Look-ups in named tables: a row name and a column name give one cell, copied from the table.

Bak.csv
,Mova,Sosepin,Nisuzu,Ler,Zugofom,Lalomez,Bomi,Gez
Lurif,136,140,151,163,137,95,118,87
Panaru,128,170,130,209,69,121,143,127
Gumu,53,106,155,112,178,153,152,157

Panaru, Bomi -> 143
Gumu, Nisuzu -> 155
Panaru, Ler -> 209
Lurif, Gez -> 87
Panaru, Zugofom -> 69
Panaru, Lalomez -> 121
Gumu, Gez -> 157
Gumu, Sosepin -> 106
Lurif, Nisuzu -> 151
Lurif, Mova -> 136
Lurif, Bomi -> 118
Gumu, Lalomez -> 153
Gumu, Mova -> 53
Lurif, Lalomez -> 95

Rorul.csv
,Far,Zusuvot,Ribebu,Gifat
Tubalo,-63,73,85,-32
Loto,-44,49,58,-24
Gutugi,29,-43,-49,13
Vigemog,7,-16,-17,2
Rebe,3,-9,-11,2
Nemozam,49,-69,-78,23
Kodadi,24,-36,-42,12
Popibu,53,-74,-85,24

Nemozam, Ribebu: -78
Popibu, Zusuvot: -74
Nemozam, Zusuvot: -69
Vigemog, Ribebu: -17
Tubalo, Gifat: -32
Rebe, Gifat: 2
Gutugi, Gifat: 13
Tubalo, Ribebu: 85
Vigemog, Zusuvot: -16
Kodadi, Zusuvot: -36
Kodadi, Far: 24
Popibu, Far: 53
Popibu, Ribebu: -85
Loto, Gifat: -24
Rebe, Ribebu: -11

Molev:
         Fif  Bitugab  Gir  Metula  Rupagi  Tefozud  Ruru  Devuk
Diron    107      167   49      63     136       46   107     99
Naz      151      116  125     140     154      181   157    109
Bilizad  151       82   84     114     148      219   160     71

Rupagi of Bilizad is 148
Tefozud of Bilizad is 219
Fif of Bilizad is 151
Rupagi of Diron is 136
Metula of Diron is 63
Ruru of Bilizad is 160
Ruru of Diron is 107
Fif of Naz is 151
Devuk of Bilizad is 71
Fif of Diron is 107
Metula of Bilizad is 114
Rupagi of Naz is 154
Gir of Diron is 49
Gir of Bilizad is 84
Metula of Naz is 140
Bitugab of Bilizad is 82
Row with the largest Devuk: Naz

Zuzeloz =
	Zafike	Siget	Vikal	Dig
Niv	85304	-29058	-48814	-65548
Difa	-15867	16685	11589	-10131
Suluz	-40171	-42461	-25786	-15783

Difa, Siget => 16685
Niv, Vikal => -48814
Suluz, Zafike => -40171
Niv, Siget => -29058
Suluz, Siget => -42461
Difa, Zafike => -15867
Difa, Dig => -10131
Niv, Dig => -65548
Suluz, Vikal => -25786
Niv, Zafike => 85304
Suluz, Dig => -15783

Sezab
columns: Kapumad, Dol, Kas
Mitofa: [131, 222, 227]
Zal: [159, 94, 155]
Kiz: [71, 75, 24]
Gavu: [105, 198, 195]
Godan: [139, 105, 20]
Zanesus: [114, 138, 165]

Kas of Gavu = 195
Kapumad of Zal = 159
Kapumad of Kiz = 71
Kapumad of Gavu = 105
Kas of Mitofa = 227
Dol of Gavu = 198
Kapumad of Zanesus = 114
Kapumad of Mitofa = 131
Kas of Zal = 155
Kapumad of Godan = 139
Dol of Godan = 105
Kas of Godan = 20
Dol of Mitofa = 222
Kas of Zanesus = 165
Row with the largest Kas: Mitofa

Table Bet
cols = Tafesor, Vopezur, Gol, Fupazos, Rurisig, Sazuti
Bur: [1.934, -18.173, 36.234, -17.233, -0.341, 39.236]
Getozo: [-4.101, 7.895, 40.474, -5.805, 30.849, -69.402]
Mivunin: [-3.531, -4.909, 17.380, -5.451, 66.562, 13.522]
Vosed: [17.885, 32.620, 14.615, 16.305, -24.065, 18.824]

Rurisig of Mivunin is 66.562
Vopezur of Getozo is 7.895
Gol of Mivunin is 17.380
Vopezur of Bur is -18.173
Sazuti of Mivunin is 13.522
Rurisig of Vosed is -24.065
Tafesor of Vosed is 17.885
Gol of Bur is 36.234
Fupazos of Vosed is 16.305
Tafesor of Mivunin is -3.531
Gol of Getozo is 40.474
Tafesor of Getozo is -4.101
Fupazos of Getozo is -5.805
Rurisig of Bur is -0.341
Gol of Vosed is 14.615
Fupazos of Bur is -17.233

Pefepu
         Kazesi     Tal   Keluz     Vul     Ziv  Gufasom    Nulo    Soke  Gegiku    Fimo
Rez       0.150   0.453   0.486   0.656   0.718    0.267   0.333   0.410   0.051   0.589
Gisob     0.163   0.202  -0.222  -0.348  -0.644    0.037   0.233  -0.157  -0.202   0.002
Mig       0.406  -0.079   0.283  -0.387  -0.608   -0.408   0.224  -0.145   0.190   0.065
Mis      -0.436  -0.412  -0.423  -0.476  -0.345   -0.103  -0.338  -0.560  -0.146  -0.246
Mokulol  -0.451  -0.639  -0.354  -0.505  -0.493   -0.512  -0.501  -0.530  -0.337  -0.351

Mig, Gufasom: -0.408
Mig, Soke: -0.145
Mokulol, Tal: -0.639
Gisob, Keluz: -0.222
Gisob, Gufasom: 0.037
Rez, Gufasom: 0.267
Rez, Soke: 0.410
Mokulol, Keluz: -0.354
Mig, Vul: -0.387
Gisob, Soke: -0.157
Rez, Fimo: 0.589
Gisob, Kazesi: 0.163
Mig, Nulo: 0.224
Rez, Keluz: 0.486
Mis, Vul: -0.476
Mokulol, Soke: -0.530
Mig, Ziv: -0.608
Gisob, Fimo: 0.002
Mis, Gufasom: -0.103
Mis, Nulo: -0.338

Mediv =
	Lak	Logope	Gorek	Fifiso	Paf	Totugu	Denekon	Tika	Saz	Sisi
Tateraz	87	49	10	48	34	81	54	14	30	68
Neven	40	55	59	36	64	88	75	41	84	38
Nitare	49	38	51	4	31	56	23	8	33	74

Neven, Lak -> 40
Tateraz, Denekon -> 54
Tateraz, Saz -> 30
Nitare, Saz -> 33
Tateraz, Fifiso -> 48
Tateraz, Sisi -> 68
Nitare, Gorek -> 51
Neven, Paf -> 64
Neven, Fifiso -> 36
Neven, Tika -> 41
Nitare, Lak -> 49
Neven, Logope -> 55
Tateraz, Tika -> 14
Tateraz, Paf -> 34
Neven, Sisi -> 38

Gonarod.csv
,Dagir,Sil,Sakogi,Sarogav
Ketuz,46907,86291,44130,68088
Gog,35926,53213,30020,50397
Luva,39620,53318,39239,46342
Ril,33547,37371,30482,38689
Fugame,40075,53524,40295,46018
Maru,41672,60122,41621,50214
Tele,37960,51531,35800,46586
Guma,35448,35906,35844,35223
Zev,36269,51696,31495,48635
Vibuzuk,31680,40801,24412,43899
Seru,35399,50413,29835,48447
Ler,32159,36035,27547,39035

What is the Sarogav of Zev in Gonarod? 48635
What is the Dagir of Luva in Gonarod? 39620
What is the Sakogi of Vibuzuk in Gonarod? 24412
What is the Sakogi of Guma in Gonarod? 35844
What is the Sarogav of Seru in Gonarod? 48447
What is the Sil of Zev in Gonarod? 51696
What is the Sil of Tele in Gonarod? 51531
What is the Sakogi of Seru in Gonarod? 29835
What is the Dagir of Gog in Gonarod? 35926
What is the Sarogav of Tele in Gonarod? 46586
What is the Sarogav of Vibuzuk in Gonarod? 43899
What is the Dagir of Tele in Gonarod? 37960
What is the Sil of Vibuzuk in Gonarod? 40801
What is the Sakogi of Ril in Gonarod? 30482
What is the Sarogav of Ril in Gonarod? 38689
What is the Dagir of Vibuzuk in Gonarod? 31680
What is the Sakogi of Gog in Gonarod? 30020
What is the Sakogi of Tele in Gonarod? 35800
Which row has the largest Sarogav? Ketuz

Dumak:
         Sipine  Zibo  Nabeze   Zab  Siru   Zil  Gisu
Lupos      4593  3730    1500  3129  4980  6146  6467
Mezegub    5076  5905    2849  3322  6607  7533  6079
Ramo       4559  1701    2319  3619  3747  3571  5163
Zok        4987  3317    2359  4216  3702  5080  8086
Kanu       5203  1853    3984  5011  2795  2568  6653
Raku       3626  5427    1884  4508  4149  7125  6655
Vubo       5150  5764    3007  4308  5200  7108  8138
Vimu       4092  7375    3630  4896  5625  8013  5767
Kuvivam    3437  3101    1986  4913  2457  4670  6136

Zab of Vimu is 4896
Nabeze of Mezegub is 2849
Nabeze of Zok is 2359
Sipine of Lupos is 4593
Nabeze of Kuvivam is 1986
Sipine of Vimu is 4092
Gisu of Zok is 8086
Nabeze of Raku is 1884
Sipine of Vubo is 5150
Gisu of Kuvivam is 6136
Zibo of Vimu is 7375
Zab of Vubo is 4308
Nabeze of Vimu is 3630
Zil of Vimu is 8013
Zibo of Zok is 3317
Sipine of Raku is 3626
Zil of Kanu is 2568
Zab of Mezegub is 3322
Zibo of Ramo is 1701
Zibo of Vubo is 5764

Vima:
	Memon	Mazigar	Pimug	Pak	Remen	Tad	Ledasa	Vug	Pap
Zud	27.180	50.528	47.168	57.596	44.887	23.908	36.309	50.884	42.643
Zir	53.099	28.283	37.279	41.106	18.957	57.061	35.167	77.015	45.555
Sakufi	37.245	53.405	47.663	67.593	56.348	47.952	25.645	36.203	38.967
Tizat	55.780	34.281	49.445	28.658	51.342	62.207	53.751	70.140	38.521
Rik	59.718	49.405	56.533	61.578	58.048	61.450	54.431	54.007	47.863
Nog	64.505	49.340	51.356	36.758	39.156	45.275	44.323	63.752	47.408

Remen of Nog = 39.156
Memon of Sakufi = 37.245
Pak of Rik = 61.578
Ledasa of Zud = 36.309
Memon of Nog = 64.505
Memon of Zir = 53.099
Pak of Tizat = 28.658
Which row has the largest Pak? Sakufi

